Each row below holds a small network's activations on one input, seen along a few directions.
Each table varies a few parts of the input and shows all the possible inputs, shuffled.
A made-up example of a description, with smaller parts first: one of 3 separate values, together with either a single point or one of 11 places around a ring or (one of 4 places along a line, together with one of 5 places around a ring).
Shared parts are said once, and a part with two or three values counts as separate values.

Other details of the inputs shift rows strongly along two fixed directions, in all tables alike. That doesn't count.
These rows show it; all are for the same input, with only those details redrawn:
[  3  20  11   2   6  -1   8   0  -4  14 -19   3  -3  12]
[  1   1 -10   5   8   6  -9  -6   0  -1 -15  -1   5   7]
[  3  11   2   3   7   2   1  -3  -2   8 -18   0   0  10]
[ -5   7 -17   2   4  12 -33 -17  -3  -3 -19  -1   2  11]
[ 18 -34  -7  18  17  -8  57  22  17  -7   4  -6  20 -15]
[ -2  -3 -17   6   7   9 -18 -10   0  -5 -14  -2   7   7]
[  0 -12 -22   9  10   9 -14  -7   3 -10 -12  -3  10   3]
[ -4  11 -12   2   5  11 -30 -17  -5   1 -21  -1   0  14]

A family of inputs:
row 1: [  3  46  37 -12  -6  -7  19  -5  -8  31 -22  -5 -13  23]
row 2: [-11  -5 -35   3   2  11 -52 -20  -6 -13  -2   2   6  11]
row 3: [  0  20   4   2   4   3  -6  -6  -4  10 -21   3  -3  14]
row 4: [ -7  17  16  -1  -7   1 -38 -31 -22  13   8   9 -14   4]
row 5: [ 13  -2  16  -2   7  -6  55  36  11   4 -11   1   2  -9]
row 6: [-13   1  13  -7   3   8 -30 -23  -5  -8  18   9 -15  -6]
row 7: [ 15 -80 -42  22  13 -13  59  23  28 -34  42 -21  38 -31]
row 8: [-16 -44 -34   4  -1  15 -51 -19   7 -38  33   1  -1 -20]
row 9: [ -7 -39 -53   2  -6  11 -29  -6   8 -28  13 -18  26 -12]
row 10: [-10 -29 -23   8  -2   4 -61 -25  -3 -26  25   4  -6  -5]
row 11: [ -1  22  16 -19 -11  -8  15  13   0   9   1  -4  -7   7]
row 12: [  7  38  40 -14 -15 -14  51  21  -1  34 -12  -8  -5  10]
row 13: [ 17  -2  24   6   9 -18  85  48   9  21  -3   6  10 -13]
row 14: [ 13 -41  15  14   2 -16  67  28  12  -7  40   6   3 -35]
row 15: [ -1   3  -8  -9  -1  15  -9   6   3  -9 -21  -6  -1   1]
row 16: [ 21  10  45  12   3 -26  95  33  15  22   7  13  -1 -32]
row 17: [  2  -1  19   8  -1 -11  -5 -15 -11   8  19   6  -8  -1]
row 18: [  3   9   5  -3  -6  -6  10  -6   1   8  -1 -13   2  12]
row 19: [  4   5   0   2   5   4   6  -6   1   3 -17  -8   3   7]
row 20: [ -5   1 -17  -4  -8   2 -13   4  -2   0   1  -2   8   1]
row 21: [ 10 -88 -61  21  21   7  30  34  30 -51  23  -8  36 -39]
row 22: [ -4 -41 -56  10   6  24 -31  -3  10 -33  -7 -10  26 -16]
row 23: [  5  59  56 -25 -17 -14  41  20  -5  35 -17  -2 -23  22]
row 24: [ -9   2  -5   3 -14   0 -61 -28 -17  -2  14   7 -14  10]
row 25: [ 11 -18   6   0   6 -13  61  44  13  -2  11   5   7 -14]
row 26: [-15  -2  -5   2   1   6 -73 -41 -12 -14  13   7 -14   5]
row 27: [  3  57  66 -11 -18 -20  12  -1 -27  50   1  19 -36  19]
row 28: [ -4  23   0  -4  -5  -5 -19 -11  -9  12  -2   2  -5  19]
row 29: [-19   1   3  -8   1   9 -60 -37  -7 -15  17   7 -16   2]
row 30: [ -3  26   5 -10  -6  12 -10  -2  -6  11 -30  -4  -1   9]
row 31: [-14   6   3  -5  -3  14 -49 -33 -15  -3  10  11 -12  -5]
row 32: [ -4   8 -10  -3  -3   2  -7   9  -3   5  -6   4   6   2]
row 33: [  3  52  44 -25 -12  -5  25  13  -6  26 -25  -2 -20  17]
row 34: [ 18 -51 -14  13   5  -8  83  37  27 -15  13 -22  32 -33]
row 35: [ -8   7 -17 -11  -8   6 -31   0  -3  -9  -1   2  -3   7]
row 36: [ -3  50  23  -8   2  -1 -15  -6 -17  30 -26  13 -15  28]
row 37: [-10 -22  -2   0  -2   0 -26 -11   4 -21  31   5 -10  -9]
Q: What is each input in this table made of?
A: either a single point or (one of 2 separate values, together with one of 6 places around a ring) or (one of 3 separate values, together with one of 8 places around a ring)
Q: Change only the place on the ring of 8 in row 30. List by row number the other rows that result.
A: row 9, row 12, row 13, row 20, row 22, row 32, row 34
Q: Change only the place on the ring of 6 in row 37. List by row number the other rows that result.
A: row 8, row 10, row 14, row 24, row 27
Q: Change only the choice among 3 separate values in row 15. List by row number the other rows that result.
A: row 19, row 30

A family of inputs:
row 38: [ -2   1   4   5  -4  -3 -13  -6  -8   6  11  12  -5  -6]
row 39: [  4  30  -1  -6  -5   4   0   7  -4  15 -37  -6   1  21]
row 40: [  1  36  36  -8  -6  -6   6 -13 -11  23  -7   1 -15  12]
row 41: [ -5 -24 -26   7  -3   7 -30 -21   1 -18  13 -12  10  -6]
row 42: [  1  75  38 -25 -14  -1   9  13 -16  45 -50   2 -17  37]
row 43: [ -6 -26 -25  -1   2   9 -26 -14   7 -28  12 -11   5  -4]
row 44: [-10 -10 -12  -2   3  12 -39 -13  -1 -18   4   4  -6  -4]
row 45: [ -2  64  36 -21  -8   0  14  10 -12  36 -35   6 -14  21]
row 46: [-15  11 -37  -7  -2  22 -62 -23  -2 -13 -23  -5   8  10]
row 47: [ -3 -10  -6  -4  -3  -2  -8  -5   3 -10  13  -8   0   3]
row 48: [  5  22  39  -2  -1  -8  27   0  -4  20  -4   4 -13   0]
row 49: [ -7 -14 -25   5  -8   5 -37 -22  -5 -10  14  -6   7  -1]
row 50: [ 20 -47 -15  32  34 -12  56  16  16  -9   6  -2  24  -8]
row 51: [  4  -1  15  -4  -5 -15  28  12   4   7  18  -1  -4   2]
row 52: [  1  30  36  -2  -3  -6   1  -4 -13  23  -3  17 -20   2]
row 53: [-21  16 -45 -16  -9  34 -85 -21 -10 -14 -34  -7   5  16]
row 54: [ 10 -20  19   3   8 -12  55  21  14  -5  15  -2   0 -16]
row 55: [  7 -73 -42  25   7  -4  15   7  15 -32  41  -7  28 -35]
row 56: [  6  20  39  -7  -5 -22  41  22  -3  22  14  10 -14   5]
row 57: [ 14 -13 -11  10   8  -4  49  25  16  -2 -12  -9  18  -8]
row 58: [  3 -10  11   2   5  -7  16  13   3  -4  14  11  -7  -9]
row 59: [-19  -3 -30  -5  -6  16 -80 -26  -9 -20   7   8  -8   7]
row 60: [ 16 -52   3  21  14 -10  63  22  18 -15  26  -1  15 -37]
Q: What is each input in this table made of?
A: either a single point or one of 6 places around a ring or (one of 2 separate values, together with one of 8 places around a ring)
Q: Start at row 39 and move only the place on the ring of 6, one step at a time. The first step leads to row 57. Which rows follow, in order?
A: row 46, row 45, row 53, row 42
Q: Change only the place on the ring of 8 in row 47. List by row number the other rows that result.
A: row 43, row 44, row 51, row 54, row 56, row 58, row 59

A family of inputs:
row 61: [-12  22  -5 -14  -9  17 -47 -15  -7  -7 -17   1  -9   7]
row 62: [ 14  -6  31  -2   0 -25  77  44   7  13  26   9  -5 -15]
row 63: [  6 -69 -54  13   4   7   4   2  23 -46  24 -22  32 -31]
row 64: [-12 -25 -38  -3 -13   6 -50 -14   0 -26  22  -6   4  -2]
row 65: [ 14  16  34   0   8 -12  63  29   4  21 -15   4  -5   3]
row 66: [ 15   7  32  -3   2 -17  75  29  10  18  -1  -5   5  -4]
row 67: [  4  20  50   9   5 -18   9 -23 -16  24  20  17 -24   3]
row 68: [  2 -16 -37  15   9  10 -22  -4   2  -9 -18   1  13   5]
row 69: [ -9  -8  13  15  10   0 -37 -32 -10  -5  18  18 -17  -5]
row 70: [  2  47  25  -4   5  -3  10   2 -10  30 -33  10 -12  20]
row 71: [ -9  43  33 -23 -13   1 -19   0 -12  20 -16   9 -22  15]
row 72: [  1  -9   7  -3  -8 -10  25  15   7   1  20  -6   2  -7]
row 73: [-12   7 -10 -10 -12  11 -42  -5  -6  -7   3   4  -8   2]
row 74: [ 17 -75 -53  33  19  -1  46  17  23 -29  16 -17  42 -28]
row 75: [ -7  -2 -31   5   5  13 -48 -25  -4  -8 -17  -8  12  15]
row 76: [  2  27  15  -7  -4  -3   7  -2  -4  18 -19  -4  -4  20]
row 77: [-15  34  -9 -15  -4  21 -58 -22 -10   0 -27   4  -9  13]
row 78: [ -2 -14  -4  -5  -5   1   8   3   3  -9  14  -9   4 -11]
Q: What is each input in this table made of?
A: one of 2 separate values, together with either a single point or one of 8 places along a line

A family of inputs:
row 79: [-11 -11 -18  -4 -14   6 -44 -23  -4  -6  17  -3  -5   1]
row 80: [ 20 -69 -24  35  20 -17  59  13  26 -23  35  -9  29 -29]
row 81: [-21  22  -7  -1  -9  14 -82 -35 -21  -1  -6  15 -11  17]
row 82: [-16 -23 -47  -9  -8  17 -58 -28   4 -33   9 -21  12  -2]
row 83: [  4 -43 -21  23  21  -5  14   8  10 -21  15   9  12 -23]
row 84: [  8   9  32 -11 -16 -17  39  16   3  14  13  -1 -12  -1]
row 85: [ 11   0  37   9  10 -23  62  30   5  18  17  14  -9 -10]
row 86: [ 17   8  39  11  15 -17  69  22   2  23  -4  12  -2  -8]
row 87: [ -4  22  26  -2  -5  -9 -15 -11 -13  20   2   9 -15  16]
row 88: [-16  25 -10   1  -3   7 -76 -45 -21   1 -15   5 -10  24]
row 89: [ -2  58  13 -18  -9   5 -14  15 -19  24 -42  13 -11  28]
row 90: [-13  54  26 -22  -7  12 -35  -9 -12  15 -32   9 -28  21]
row 91: [ 16 -48 -39  12   2 -11  68  31  21  -8   5 -24  38  -8]
row 92: [-18 -26 -47  -9  -1  25 -66 -18   6 -39   6  -6   7  -9]
row 93: [  7  37  37 -17  -9  -6  39   2  -5  25 -13  -9 -11  15]
row 94: [  3 -29 -28  12   1  11  -3 -15   7 -18  -2 -17  20  -9]
row 95: [ 17  37  58   0   4 -28  68   9  -5  39 -17   7 -11  14]
row 96: [ 14  22  53 -11  -8 -23  71  38   1  28  11   4 -21  -4]
row 97: [-21  24  -9  -3  -6  18 -88 -33 -22   2  -9  20 -14  12]
row 98: [ -1  28  44 -13  -9 -16  23  11  -9  28   8  16 -23   5]
row 99: [ -1 -48 -43  20  19  12 -42 -18   4 -34  14   1  15 -14]
row 100: [ 11 -20  21   7  -5 -24  58  22   7   5  32  -5   4 -12]
row 101: [ 15   7  40  13  13 -26  63  21   0  25   7  10  -5  -6]
row 102: [ -3  45  32 -10   2   4  -6  -7 -11  22 -29  12 -13  15]
row 103: [ -8  28   6 -10  -9  -6 -48 -36 -21  13  -1   2 -13  29]
row 104: [-13   4 -32   5   1  18 -71 -47 -15  -8 -16 -11   4  16]
row 105: [ 12  20  41  -8  -1 -14  70  20   4  18  -7  -7  -4   3]
row 106: [ -4  47  32 -21 -10   4 -11  -9 -10  21 -24  -2 -14  23]
row 107: [ -4 -44 -39   8   8  18 -11   1  12 -38   6 -13  20 -19]
row 108: [-16  11 -28  -2   3  33 -85 -31  -8 -11 -25   6  -8   4]
row 109: [-19  -9 -37  -3 -15  11 -85 -43 -13 -17  13 -12   0   7]
row 110: [-10  50  29 -23 -16   4 -17 -11 -11  21 -12  -1 -16  19]
row 111: [  0  35  36   4   9 -13   5   0  -9  20 -10  20 -18  12]
row 112: [ -1  57  60 -24 -15 -11  26  20 -11  36  -6  19 -36  14]
row 113: [ -6  13  -4   6   7   3 -39 -27 -11   5  -4   3  -7  13]
row 114: [-12  52  32 -24  -9   6 -23   2 -12  19 -16  12 -24  10]
row 115: [  2  -2  -8   3   7  13 -20 -10   4  -4 -12  -2   4  -2]
row 116: [  4  -7  18  -6  -5 -12  55  22  12   0  13 -11   9 -10]
row 117: [  3 -47 -20  10  10  12  20  21  24 -29   4  -4  14 -29]
row 118: [ 22 -77 -53  22  15  -6  80  48  33 -32  15 -22  48 -26]
row 119: [  6   6  24  -5  -7 -16  25  10  -4  13  20   5  -7  -2]
row 120: [ 13 -31 -42  13  -1   1  30  23  20 -11   1 -19  34  -4]
row 121: [ 12  -1  30   4   5 -18  41  18   0  22  15  11  -4  -3]
row 122: [ 13 -78 -40  27  20   1  37  14  26 -37  20 -21  36 -37]
row 123: [  5 -56 -34   8  -3  -5  19   9  17 -36  36 -21  22 -23]
row 124: [-10  47  38 -22 -15  -3 -11   2 -14  21  -6  12 -28  14]
row 125: [  0 -50 -47  22  20  18 -30 -14   3 -30   7 -10  20 -18]
row 126: [ 10 -10  26   2   3 -22  51  30   3   4  24  12  -6 -16]
row 127: [ 10  46  45  -6   1  -8  31   3  -3  34 -23   4 -15  12]
row 128: [-21 -13 -46 -14  -9  28 -83 -32  -2 -29  -1 -11   3   3]
row 129: [ -3  -1  -3  -9 -12   3 -14  -3   1  -7  14  -3  -4  -2]
row 130: [ 16 -34   1  24  17 -15  72  16  13  -6   9  -1  15 -19]
row 131: [  7  25  19   3   2  -4   1 -15  -9  19 -18   5  -9  15]
row 132: [-16 -20 -41  -5  -7  18 -85 -31  -8 -23  15   1  -1  -2]
row 133: [10  0 14 16 13 -1 30 10  2  8 -7 10 -4 -6]
row 134: [  7 -45 -61  14   0   9   4  18  17 -22   0 -22  39  -7]
row 135: [ 21 -70 -25  34  18 -18  60  10  23 -22  35 -14  29 -28]
row 136: [  3 -36 -34  19  17  17 -19  -8   6 -22  -1   6  11 -17]
row 137: [-16  45 -21 -18  -9  18 -64  -9 -17   9 -42   4  -5  33]
row 138: [ -8  49  34 -18 -24  -3 -15  -8 -12  21  -3  -1 -23  21]
row 139: [-20  24  -7  -5 -13   7 -81 -42 -22   4  -6   6 -12  23]
row 140: [ -9 -44 -40   1   2  16 -16   0  13 -37  18 -10  17 -20]
row 141: [ -4 -20 -27  -1   1  14 -12  -6   8 -25  -2 -12   9  -7]
row 142: [  8 -47 -53   9  13   7  25  35  18 -26   0  -5  28 -13]
row 143: [ -3 -21 -13   1  -1   3 -22   3  -1 -15  18   7  -2 -18]
row 144: [ 13 -12 -12   7   3 -14  60  44  11   5 -11  -7  26 -11]
row 145: [-13 -26 -46   7  -3  12 -73 -38  -5 -25  16  -4  10   3]
row 146: [-12  41  20 -20 -18  12 -49  -8 -14  13 -10  14 -30  14]
row 147: [ -2  58  57 -26  -8  -6  29  20  -6  34 -13  16 -28  13]
row 148: [  6  47  58 -18  -1 -10  45  22  -1  34 -23  10 -21  11]
row 149: [ 10  22  33   2   4 -12  52   4   4  22 -13  -2  -1   6]
row 150: [  5 -10  -4   7  14   3  12   7  10 -10  -9   4   4 -12]
Q: What is each input in this table made of?
A: one of 8 places along a line, together with either a single point or one of 8 places around a ring
Q: The inputs of row 138 and row 146 match in every part but the place on the line of 8. If row 80 is changed in the same way as row 138 into row 146, which row does it become?
A: row 83
Q: The inputs of row 90 and row 105 match in every part but the place on the line of 8. If row 126 is changed in the same way as row 90 into row 105, which row does it become?
A: row 100
Q: Change only the place on the ring of 8 in row 94. List by row number the other rows that result.
A: row 82, row 93, row 103, row 104, row 109, row 123, row 135
Q: Start at row 89 and move only the place on the line of 8, one step at a time. The first step leads to row 142. Which rows follow, in order?
A: row 137, row 144, row 118, row 134, row 120, row 91
